A small network was trained on invented records. Each row is its activation on one of them, seen along a few directions.
Records have a field called G. Each example row is followed by its value.
Other fields move the rows too, some of them a lot.
In the rows, zero is written as 500.
Strong random noise was added to every row along 4 fixed directions; ignore it. To show where, here is one row again and again, with new noise each time:
[408 413 319 600 448 557 488 614 591 541 498 654 665 439 603 501 537 306
 653 536 529 452 576 576]
[299 418 529 386 382 289 648 425 518 571 475 359 391 322 387 715 336 573
 353 542 400 461 528 398]
[411 514 525 545 452 526 578 583 507 510 431 473 517 514 384 523 427 485
 495 602 525 539 464 547]
[330 386 509 447 527 594 582 552 499 657 500 653 595 381 452 527 537 345
 598 578 543 682 450 417]
[490 624 571 651 534 618 569 705 490 452 376 474 482 664 381 349 464 525
 544 567 575 606 383 656]
[466 630 617 621 617 572 612 724 477 492 372 467 371 640 422 278 493 581
 544 454 544 689 326 624]

[639 553 520 637 425 576 590 576 446 436 392 422 471 700 349 442 465 679
 439 502 511 493 412 475]
g3
[494 588 576 561 545 537 450 539 537 490 466 403 438 579 495 376 500 534
 593 490 531 512 469 648]
g1
[452 535 646 495 413 412 490 379 525 515 587 394 579 410 441 634 384 528
 437 642 453 480 547 585]
g3
[566 588 513 540 513 359 445 501 598 301 506 368 408 564 561 430 383 656
 478 415 467 283 564 745]
g2
[645 497 466 497 543 653 315 562 493 333 605 583 555 618 530 438 544 523
 522 485 493 472 528 470]
g4
[549 612 613 490 639 511 494 518 510 459 502 380 283 550 476 305 524 666
 532 394 480 646 388 511]
g1
[480 513 549 500 449 375 509 413 483 475 581 363 446 479 429 568 418 692
 386 513 433 418 515 438]
g3
[516 524 267 762 440 608 542 697 577 523 376 568 606 650 648 362 547 354
 578 424 511 419 551 561]
g5
[557 382 420 361 456 728 326 320 522 435 631 681 871 442 414 653 544 282
 555 783 576 429 615 368]
g2
[522 421 313 604 457 615 496 623 504 487 403 542 663 531 490 472 543 399
 582 566 595 480 553 465]
g6
[452 452 459 543 518 370 487 486 576 473 569 505 405 448 592 443 522 483
 525 372 453 410 584 507]
g7
[555 551 448 520 449 640 512 520 437 465 432 537 566 617 350 539 440 465
 508 691 490 538 490 443]
g5
[584 559 539 449 548 524 368 465 498 302 625 426 435 626 554 485 465 613
 470 443 421 434 564 505]
g4
[509 585 585 464 320 648 471 409 419 426 496 486 751 602 193 664 429 440
 441 847 636 405 473 590]
g8
[573 531 227 837 511 488 457 709 646 491 371 562 565 627 851 237 575 409
 643 320 556 378 585 763]
g6
[353 379 521 323 578 529 535 447 479 728 526 649 624 299 473 547 582 362
 562 574 520 688 421 319]
g8
[417 316 452 335 519 493 484 362 457 595 613 563 599 310 541 665 544 478
 450 528 450 466 529 348]
g2
[511 572 533 527 581 453 527 632 505 458 436 466 327 536 512 339 492 634
 479 370 424 623 387 484]
g5
[431 407 599 310 627 399 587 428 464 599 559 484 333 346 497 494 504 530
 486 411 426 745 364 226]
g7
[517 643 541 564 518 363 505 442 523 455 426 271 247 516 498 493 411 684
 430 419 442 424 514 583]
g1
[464 471 580 399 483 496 409 434 466 494 577 581 607 480 492 518 582 441
 568 570 595 505 580 494]
g6
[545 558 601 353 601 285 496 513 445 360 550 253 122 544 533 475 431 880
 272 246 316 422 449 343]
g4
[478 649 587 582 470 490 406 482 548 468 518 540 608 559 467 494 544 464
 540 601 632 435 467 799]
g8
[453 343 301 538 568 536 468 548 479 609 593 765 552 414 746 435 626 306
 714 368 543 492 532 450]
g7

Which value of G does each new row have?
[543 560 562 530 473 819 433 518 429 489 498 557 732 645 271 543 590 321
 600 828 684 654 452 660]
g1
[387 425 462 368 439 284 458 325 570 561 591 576 511 274 592 642 563 457
 506 349 449 408 571 465]
g8
[620 464 503 454 613 900 378 614 411 459 530 690 665 667 381 370 623 393
 665 615 582 667 406 457]
g4
[501 568 614 616 469 515 535 454 497 462 502 434 539 562 325 486 462 543
 484 622 520 453 494 601]
g3
[573 511 526 458 508 568 419 519 474 350 497 423 484 653 399 510 461 579
 448 556 460 367 521 415]
g4
[455 518 320 563 391 296 479 512 601 538 458 521 592 410 630 666 469 377
 557 467 494 255 654 693]
g8
[470 509 558 539 559 569 620 574 389 610 340 486 496 546 344 445 467 467
 495 610 590 632 429 475]
g6
[415 270 455 292 466 319 526 322 574 616 598 533 394 283 575 688 472 499
 370 423 313 413 613 246]
g4
